Each row below is a small network's average activation on inputs in which a field has the value named, seen along a few directions.
Related values have similar rows: they may be neighbours, one step apart, or belong to one group.
In the rows, zero is written as 128.

Other fields vary at random and push rows far along two fixed directions, the same in every table; ignore that.
To show where, the next rows are all for the same value of a field, averaged over different records:
[162  83 131 150 109  88 126 190 135  86  93 134  64 191 134 197 158 110
 193]
[141 114 152 172 126 105 130 152 137 107  69 131  95 173 141 159 168  91
 179]
[ 99 151 124 128 115 113 100 115 102 171 165 111 160  96 153 101 113 116
  86]
[107 147 138 149 121 125 111 118 105 158 136 119 153 123 147 115 146 106
 111]
[136  94  80  76  85  81  94 171  81 134 217 119 108 113 152 156  67 166
 101]
[119 121 104  96 103  99  93 134  78 156 210 112 139 105 159 126 100 152
  85]
[107 144 111 111 121 115  91 110  85 162 182 109 159 110 156 107 115 125
  79]
[ 86 189 163 179 153 150 111  63 120 185 104 105 199 106 151  72 172  77
  94]

Field VOZA:
duz: [100 136 146 102 150 157 136 106 124 172 107 140  89 118 117 145 119 132
 107]
daf: [115 167 167 115 118 156 107 101 154 142 125 123 126 112  94 130 129 138
 129]
tazu: [132 150 136 165 120 126 146 138 119 104 135 122 150 174 122 160 148 112
 133]
lup: [150 118  96 118 137 117 139 149 160 103 165 131 130 104  98 152 101 187
 127]
runas: [ 87 147 142 144 117 178 129  76 107 177 146 132 210  92 146  52 141 111
  81]
gige: [141 120 150 167 138 162 177 106 174  89  75 141 187 139 139 113 164 104
 153]
rak: [107 133 171 184 156 126 157 129 175 147  14 143 122 145  99 105 171  81
 176]
siga: [112 137 157 126 145 125 141 157 120 155 102  98 113 127 114 130 139 115
 135]
nad: [124 125 125 122 168 174 167  89 163  97  79 145 104 101 105  98 144 116
 172]
pob: [127 131 108  86 138 128 139  99 125 125 139 139 162  88 120  68 115 168
  76]
geti: [194 124 111 109 133 131 149 138 165  89 129 170  79 139  83 148 105 149
 154]
supu: [158 106 123 108 145 101 124 182 140  80 154 113  58 170 119 176 109 169
 159]
pelip: [133  83  85  57  92 128 131 157 107 101 146 142  58  99 115 137  48 167
 127]
nok: [173 105  80 121 130 150 127 119 141  86 159 133 170 156 134 148 106 153
 123]
giku: [133 121 144 159 123 108 120 147 129 118  94 132 109 162 144 149 166  99
 163]
A value of VOZA combines one of 3 hidden first parts with one of 5 second parts; all combinations occur once.
Changing only the second part turns duz into geti. giku has the same second part as duz; what does that change turn giku into? -> nok
Changing only the second part turns nad into pelip. pob has the same second part as nad; what does that change turn pob into? -> rak

Field TANU:
viz: [123  93 106  99 107 112 116 147 110 137 136 135 110 118 135 130  96 130
 122]
poti: [ 96 163 131 117 151 137 129 108 127 158 140 105 157  94 116  99 118 134
  96]
losel: [128 116 116 130 117 142 132 115 125 126 114 139 124 123 139 128 129 116
 130]
gor: [113 156 124 154 142 141 125  91 127 155 138 117 193  98 136  76 134 118
  98]
dedo: [140 113 121 117 125 152 141 127 141 103 126 140 131 137 123 129 118 151
 126]
puse: [141 110 107  97  94 126 109 142  99 120 193 120 145 126 148 146 102 148
 105]
bozi: [117 116 120 136 122 110 140 149 115 131 124 127 138 130 126 126 124 127
 140]
buri: [148 102 123 108 122 142 143 140 138 103 118 148  98 132 127 137 126 135
 153]
rof: [ 78 179 147 138 168 157 146  71 122 185 113 104 200  80 123  52 146 111
  75]
maza: [122 181 193 212 168 171 149  83 179 136  35 131 155 174 115 121 215  66
 160]
fivu: [120 139 140 130 143 149 122 107 143 123 115 137 117 121 119 120 136 118
 140]
feda: [144  69  94  71  76  75  98 187  79 112 190 129  73 137 147 174  71 161
 125]
zorag: [121 150 117 120 149 129 134  98 120 141 150 125 175  95 129  78 116 142
  89]
pator: [134 127 122 110 127 139 124 112 144 117 148 132 134 121 119 138 112 152
 124]
gadi: [123 146 156 149 141 118 134 144 137 138 103 120 115 142 117 149 146 115
 134]
kore: [ 90 161 151 126 149 154 132  84 128 173 101 128 160  90 127  62 137 115
  94]
ponuf: [138 120 131 156 123 107 129 139 137 113 124 125 135 153 144 135 159 114
 149]
vog: [122 112 151 164 132 114 134 158 122 127 104 115 121 159 141 153 161 114
 148]
bal: [170  81 112 131  94 112 141 167 136  77 119 156 101 153 124 174 123 134
 165]
ravos: [123 134 143 158 127 144 128 113 125 123  98 126 123 152 146 130 159  93
 147]
kavu: [157 102 153 153 129 118 146 167 168  79  48 143  39 172  97 173 160 114
 215]
somam: [143 109 104  87  99  95 102 174 102 123 177 129  68 132 122 165  83 155
 126]
ditug: [138 145 138 159 160 127 142 123 167 108  83 126 132 143 119 127 154 116
 154]
nomob: [113 164  84  72 124 115  86 101  80 185 250 106 183  73 137 101  71 182
  33]
fisus: [155 113 117 106 108 112 120 154 127 107 154 134  73 144 125 177 101 139
 153]
The values of TANU form a network in which each value has 4 neighbours.
Which values are neighbours of puse? Give them in the order they are listed. -> maza, ponuf, bal, ravos
Which values are neighbours of kavu? Give them in the order they are listed. -> poti, fivu, kore, somam
Which values are neighbours of bozi? Give them in the order they are listed. -> viz, gor, rof, vog
A value of TANU combines one of 5 hidden first parts with one of 5 second parts; all combinations occur once.
Changing only the second part turns bozi into bal. gadi has the same second part as bozi; what does that change turn gadi into? -> maza
Changing only the second part turns poti into kavu. rof has the same second part as poti; what does that change turn rof into? -> kore
Changing only the second part turns viz into losel. somam has the same second part as viz; what does that change turn somam into? -> fisus
